These are the activations of a small neural network, seen along a few directions. Each row is one input.
In each table, some parts of the input vary, and every possible input appears once, in random order.
A made-up example of a description, with smaller parts first: values(2) and (point or line(11) or (line(4) and ring(8))).
Shared parts are said once, and a part with two or three values counts as separate values.

Other details of the inputs shift rows strongly along two fixed directions, in all tables alike. That doesn't count.

Rows:
r1: [-13  -4  11 -25   4 -15  21 -30 -12   7  14   8  -4]
r2: [ 17   1  -1  -5  -6 -11  -4  11  -5  -5  -4  -5   7]
r3: [-16   6  16 -15  10  -5  20 -32 -20   9   6   7  -7]
r4: [ 10  10   9  10  -3  -7 -11   3 -12  -7 -13  -9   2]
r5: [ 13  -8  -2   2  -1  -3  -8   5   2 -14   1   0   1]
r6: [ 15 -11   2   5  -3   5 -13   1   4  -5  -1  -1  -1]
r7: [-19  -7  10 -22  -6 -22  22 -26 -13  13  10   6   2]
r8: [-15  -5  11 -22   0 -16  22 -30  -8   5  13   9  -2]
r9: [16  0 -1 -5 -1 -6 -1  5  3 -9 -3 -1  2]
r10: [  4   0  -6  -1   0   9 -14   6   3  -8   1  -1  -8]
r11: [ 13  11   7   6   0  -4  -8   6 -15  -7 -12  -9   2]
r12: [ 10  12   0  18   9  -7 -12  -1  -3  -6   5 -16   3]
r13: [  1  -1  -9   2  -3   7 -12   3   7  -8   2   3  -7]
r14: [ 10   9   7  11  -4  -8  -9   1  -9  -6 -13  -6   2]
r15: [ 12  11   6   8   4   2  -6   1  -7 -12 -10  -6  -1]
r16: [ 13 -13   2   7  -6   2 -16  -2   6  -8  -1   0   2]
r17: [  5  11   3  22   4 -10 -13  -3   2  -7   3 -16   4]
r18: [-15  -5   9 -24  -3 -21  20 -27 -16  13  11   7   1]
r19: [-22   5   6 -22  -4  -9  19 -17 -15  15  11   7  -9]
r20: [  0  -5  -4   4  -5  11 -19   1  10  -2   0   3  -4]
r21: [ 12  13  -4  13  12  -1  -8   4  -7  -3   8 -16   5]
r22: [  8   0   8  15   3  13 -14   0  -3  -5  -9  -6   0]
r23: [  7   1   7  12   4  15 -13   3  -5  -3  -8  -7   0]
r24: [  0  -2  -6   5  -5   5 -13   3  10 -10   1   2  -7]
r25: [  6   7  -2   0  -8   0 -11   2   8 -10  -4  -1  -9]
r26: [-24  -5  22  -9   8   3  10 -39 -15  13   8   6  -5]
r27: [ 14  -1  -3  -3  -3  -7   1   5   5 -10  -4  -1   4]
r28: [  3  -2  -3   0  -1  14 -17   5   4   0   0   0  -6]
r29: [  9   4   2  13   6   9  -8   6  -6 -12  -8  -7   0]
r30: [ 16 -11   2   2  -1   6 -12   3   2  -4   0  -2   1]
r31: [  8  -1  11  16   2  10 -18  -1  -3  -7  -9  -8  -2]
r32: [ 9 10 -4 -7 -2  5 -5  6  0 -5 -1 -3 -8]
r33: [-11  -8  11 -26  10  -7  14 -29 -23   4  19   6  -7]
r34: [  8  13   2  21   6  -9 -16  -4   0  -6   3 -14   3]
r35: [ 11  11   9   9  -1  -6 -11   5 -13  -7 -12  -9   2]
r36: [ 16 -10  -2   0   1  10  -6   5   0   0   3   0   2]
r37: [ 12   0  -3  -1 -10 -13  -2  12   1  -6  -6  -4   9]
r38: [17  1 -2 -7  1 -4  1  7  0 -9 -2 -4  4]
r39: [ 13  -3   0  -1  -4 -10  -4  -1   7 -12  -4  -1   2]
r40: [  5   1   4  18   1   4  -9   0   2 -13  -8  -5   0]
r41: [ 11  -9  -1   2  -3  -5 -10  -1   5 -15   2   2   0]
r42: [ 11   9   6  11   1  -2  -8  -1  -4 -13 -12  -5  -1]
r43: [  5   8  -5  -2 -12   0  -5  16   1  -2  -4  -4  -3]
r44: [-21  11  10  -6  14 -12  14 -37 -21  14  22  -1  -3]
r45: [  3  -2  -1   2  -3  13 -20   4   5  -3   1  -2  -7]
r46: [  4  -2  -7  -2   1  17 -13   8   3   2   2   0  -3]
r47: [-38 -28 -18 -11   5   6  50  15  29  44  12  26  18]
r48: [  4   6  -6   1 -15  -3  -6  11   4  -2  -5  -1  -3]
r49: [  0  -4  -3   3  -4  12 -18   2   7   0   1   2  -7]
r50: [-19   5   6 -27   0  -6  21 -19 -19  18  14   6 -11]
r51: [ 11  -2  -3  -1 -11 -16  -5   6   4  -6  -6  -2  10]
r52: [  3   0  -7   2  -3   8 -13   6   5  -8   1   1  -8]
r53: [-22   5  16 -13   6  -8  22 -34 -14   9   6   9  -4]
r54: [ 13 -12   2   4  -4   3 -12  -3   5  -4   1   2  -1]
r55: [-18  -1  18 -15  15   9  12 -31 -25  15  10   4  -7]
r56: [-21   1  14 -11  12   0  15 -31 -23   7  11   6  -6]
r57: [  7  -1  11  17   1   9 -20  -2  -1  -9 -10  -7  -1]
r58: [-20 -17 -32   9  -2  22  12  50  46  24  -3  14  18]
r59: [-40  -4 -27 -22   7  10  55  26  24  42   9  21  11]
r60: [  9   9   9  12  -5  -9 -11   1  -7  -8 -15  -8   2]
r61: [-13  -4   9 -26   0 -18  20 -23 -20  13  10   3   1]
r62: [ 11  12  -2  17  10  -3 -10   5  -2  -3   5 -17   4]
r63: [ 13  -7  -3  -1   1   0  -5   7   1 -11   1   0   1]
r64: [ 10   8   7  13  -1  -2  -9  -2  -2 -14 -13  -6   0]
r65: [  5   2  -7  -3   2  11 -11   8   0  -7   4  -2  -8]
r66: [  5   7   9  12  -7 -10  -8   0  -5  -7 -14  -9   4]
r67: [  7   8  -2  -2  -5   2  -9   3   4 -10  -2  -4  -9]
r68: [ 12   4   3  10   6   9  -9   6 -10 -12  -6  -9  -1]
r69: [-17 -12 -37  23   6  20  31  56  39  22 -14  10  26]
r70: [-15 -12  14 -22   7 -13  12 -37 -17   3  19  10 -10]
r71: [  3   6  -3   2 -15  -5 -10   8   5  -3  -6  -3  -6]
r72: [-11 -22 -38  10   0   8  30  54  49  19  -5  18  28]
r73: [  3  -1  -6   4  -4   6 -15   3   8 -10   0   2  -8]
r74: [-44 -13 -22  -4  16  12  57  21  19  41   4  21  18]
r75: [  2   5  -1   0 -10  -1  -8   0  10 -10  -2  -1 -10]
r76: [-28   2   6 -20  -9 -11  21 -19  -9  16  12  10  -8]
r77: [ 5  7 -3  0 -8  1 -8  6  7 -9 -2 -1 -9]
r78: [ -7  -1 -31  11  10  17  36  58  31  22 -14   9  26]
Each input here is: line(6) and (point or (values(3) and line(4))).
Changing only the line(6) part turns r35 into r4. The same change can be made to r61. Which row results?
Answer: r37
Changing only the line(6) part turns r26 into r57. The same change can be made to r76. Which row results?
Answer: r71
Start at r78 and move only the line(6) part, one step at a time. The first step leads to r15. Which rows follow, in order?
Answer: r3, r42, r64, r53
Change only the values(3) part in r74. List by row number the other rows that result.
Answer: r13, r70

Rows:
r79: [ 15   9 -28  27   2  13   1  57  28   1 -21  -9  18]
r80: [-23   2  -2  -2   6   3  21  -3   2  16   3   7   4]
r81: [-14  -7  -6 -12  -6 -13  22   2   9  16   5   8   7]
r82: [ 12   1  26 -15 -14 -25 -18 -42 -25 -22   3  -4 -16]
r83: [-11  -9  -4 -13   7  12   9  -6   3  10  13   9  -4]
r84: [-19 -13  -6  -7   7  15   6  -7   8  15  15  12  -4]
r85: [ -9  -2  -4 -19  -4 -13  23   4   0  15   3   6   5]
r86: [ 13   8 -25  27   0  18  -6  57  27   4 -21  -9  15]
r87: [ 14   6  27 -21  -9 -26 -11 -38 -33 -20   3  -5 -16]
r88: [ -7  -4  -3 -20  -7 -13  22   1  -1   9   0   8   3]
r89: [-18 -15  -5  -6   4  17   5  -3  11  15  12  14  -4]
r90: [-14 -13  -2 -14   3  16   8  -5   3  12   9  14  -7]
r91: [-13  -8  -4 -12   8  14   5  -8  -1  11  15   9  -6]
r92: [-14 -11  -4 -13   5  17   6  -2   4  15  11  12  -4]
r93: [-11   3   4  13  21 -12  41   5 -12  22  -7  -3  29]
r94: [-16 -14  -5  -8   7  12   9  -7   9  12  15  12  -3]
r95: [ -9   1  -6 -17  -1 -15  23   2  -3  12   6   5   5]
r96: [  9  23  30  -4   8  -9 -26 -47 -44 -20   7 -16 -21]
r97: [-12  -9  -6 -13  -8 -16  24   2   8  11   2  12   8]
r98: [  6  -3  24 -16  -1   4 -25 -41 -25 -19  11   0 -22]
r99: [ 38  15   9  33 -13   6 -53   9   0 -39 -23 -23  -8]
r100: [ 32  -5   7  18 -10  12 -52   0   4 -37  -8  -9 -14]
r101: [ 37  17   9  35  -8   6 -54   9  -2 -35 -18 -25  -8]
r102: [-16   7  -2  -6   7   4  21   0  -4  13   0   4   3]
r103: [ 14   8  26 -13  -9 -30 -16 -44 -28 -23   8  -8 -16]
r104: [-19   8  -2   1  10   1  18  -5   0  14   5   2   2]
r105: [ 19   4 -17  51   8  -2   7  53  25   1 -28 -14  41]
r106: [-17 -18  -1  -9   2  15   5  -9   8  11  11  15  -8]
r107: [ 33  17   4  34  -5   4 -47  10   0 -32 -14 -24  -5]
r108: [ 21  -4 -32  25 -14  -5  -5  58  37  -6 -20  -6  22]
r109: [-16   7   0  -7   6   7  16  -2  -5  13  -1   3  -1]
r110: [ -4   1  -3 -18  -1 -18  25   0  -4   8   5   5   4]
Describe the family of inputs behind these rows.
Answer: values(2) and (point or (values(3) and ring(5)))
Changing only the values(2) part turns r81 into r85. The same change can be made to r84. Which row results?
Answer: r91
Change only the ring(5) part in r99. List by row number the other rows that result.
Answer: r80, r101, r104, r107

Rows:
r111: [-10  14  15   3  12 -10  11 -26 -19   3   5  -4   1]
r112: [-11   5  19   1   7 -10   4 -29 -22   5   6  -4  -1]
r113: [-27 -25 -31 -23   5   9  46  29  28  34  11  27  15]
r114: [-11  -2  13 -17   3   8   1 -25 -12   6  11   7 -13]
r115: [  0 -11 -29  28  -2   7  18  58  43  16 -19   3  30]
r116: [ 38   4   1  17 -10   2 -44  17   0 -29 -10 -18  -3]
r117: [ 40  -2   0  13 -14   1 -39  14   7 -28  -9 -13  -5]
r118: [ -8  -6  16  -8   2 -10   5 -30 -15  -3   7   4  -6]
r119: [ -9  -6   8 -20   2   9  -1 -23 -12  -1  10  10 -16]
r120: [ -2   1 -34  18   5  27  11  57  34  15 -13   1  13]
r121: [ 27  12  -3  22  -7  -5 -33  12   6 -27 -10 -16  -3]
r122: [-40 -12 -19 -11   4  14  41  17  27  40   8  23  10]
r123: [-17   5  13  -8   4   4  -6 -29 -15   5   9   2 -13]
r124: [ -4  -8  14 -13   7  -5   9 -25 -19  -1   7   6  -4]
r125: [ -5  -3  20 -10   8  -8  10 -30 -21   4   7   1  -1]
r126: [ -8  11  16  -5  17  -6  17 -28 -26   6   7  -4   1]
r127: [ 29  -2  -3  18 -16  -4 -33  14  15 -24  -9 -10  -1]
r128: [ -1  12  11 -30  -8 -29  19 -18 -24   1   0  -1  -4]
r129: [-34 -10 -20  -3  17   8  54  25  12  44   3  13  28]
r130: [ 24   3  -3  20 -12  -3 -35  15   8 -22  -9 -14   1]
r131: [  6 -17 -35  15 -10   8   6  53  45   3 -10   8  17]
r132: [ 21  15  -2  24  -3  11 -35  11   4 -22 -13 -15  -9]
r133: [-14  -5  11 -16  -1   2  -3 -30  -9  -2  11   9 -16]
r134: [ 35  10  -1  15  -5   0 -35  13  -1 -28  -9 -18  -6]
r135: [-13   4  11 -13   6  10  -3 -23 -20   7  10   2 -13]
r136: [ -5  12  11 -18 -12 -31  14 -19 -16  -1  -1  -1  -3]
Describe the family of inputs behind these rows.
Answer: values(2) and (point or (values(3) and line(4)))
Changing only the values(2) part turns r131 into r113. The same change can be made to r115. Which row results?
Answer: r125
Change only the values(2) part in r135. List by row number the other rows that result.
Answer: r123
Change only the values(2) part in r116. List by row number the other rows that result.
Answer: r130
